Each row below holds a small network's activations on one input, seen along a few directions.
Each table varies a few parts of the input and shows all the possible inputs, shuffled.
Descriptions start from the smaller parts, as in this example, which fits no table here: one of 5 places around a ring, together with either a single point or one of 9 places along a line or (one of 3 separate values, together with one of 6 places along a line).
Shared parts are said once, and a part with two or three values counts as separate values.
In the rows, zero is written as 128.

Rows:
r1: [112 117  93 119 123 125 119 121 123 136 137]
r2: [103 129 119 152 134 143 116 135 125 120 123]
r3: [109 122 114 149 155 142 124 125 135 118 126]
r4: [106 131 106 125 111 128 115 135 121 130 138]
r5: [107 126 103 127 114 129 111 135 118 132 137]
r6: [222 161 241  88 105  91 162 136 127 131 118]
r7: [217 158 240  85 103  91 156 132 124 133 112]
r8: [116 119  89 119 123 124 122 125 128 134 139]
r9: [105 131 119 154 134 143 119 138 130 117 126]
r10: [117 113 100 136 141 140 137 116 139 131 131]
r11: [114 112 100 134 140 139 134 113 135 134 127]
r12: [108 117 112 148 155 141 122 123 131 119 121]
Describe the family of inputs behind these rows.
> one of 2 separate values, together with either a single point or one of 5 places around a ring
Changing only the choice among 2 separate values turns r2 into r9. The same change can be made to r7. Which row results?
> r6
Change only the place on the ring of 5 in r8. List by row number the other rows that result.
> r3, r4, r9, r10

Rows:
r13: [152  92  54  64  96 103 142  87 134 175 120]
r14: [122 151 209 145 192 115  79 117  91  84  75]
r15: [109 135 140 245 128 190 139 173 160 114 111]
r16: [204 135 185  68 115  83 203 111 146 132 159]
r17: [ 61 139 146 170 121 135  81 136  89 109  94]
r18: [127 135 161 108 200 124 156  58 137 122 111]
r19: [ 52 123  29 222 171 176 125 160 162 101 157]
r20: [125  65  52 175 183 169 174  92 168 154 118]
r21: [182  83  88  56  74  88 144  95 123 187 155]
r22: [167 170 169 119  28 118 123 181  91 141 154]
r23: [165 156 216 106 124 100 112 161 113 118  91]
r24: [125 159 151 128  40 128 110 172 108 135 110]
r25: [167 138 207 202 190 176 120 147 161  89  96]
r26: [160 109 160 162 195 174 189  90 190 120 131]
r27: [ 62 137  43  89  73 124  80 156 121 127 162]
r28: [ 15 128  26 144 159 127  67 127  92  90 150]
r29: [ 92 137  79  78  52 112  77 154 110 151 199]
r30: [ 95  61  52 102 179 132 121  70 106 156 107]
r31: [174 134 165  70 128 104 187 103 157 134 124]
r32: [204 174 229 107 113  82 131 166 100 122 134]
Changing only one part turns r15 into r19. The same change can be made to r17. Which row results?
> r28
Describe the family of inputs behind these rows.
> one of 4 places along a line, together with one of 5 places around a ring
Change only the place on the ring of 5 in r16. List by row number the other rows that result.
> r21, r22, r29, r32
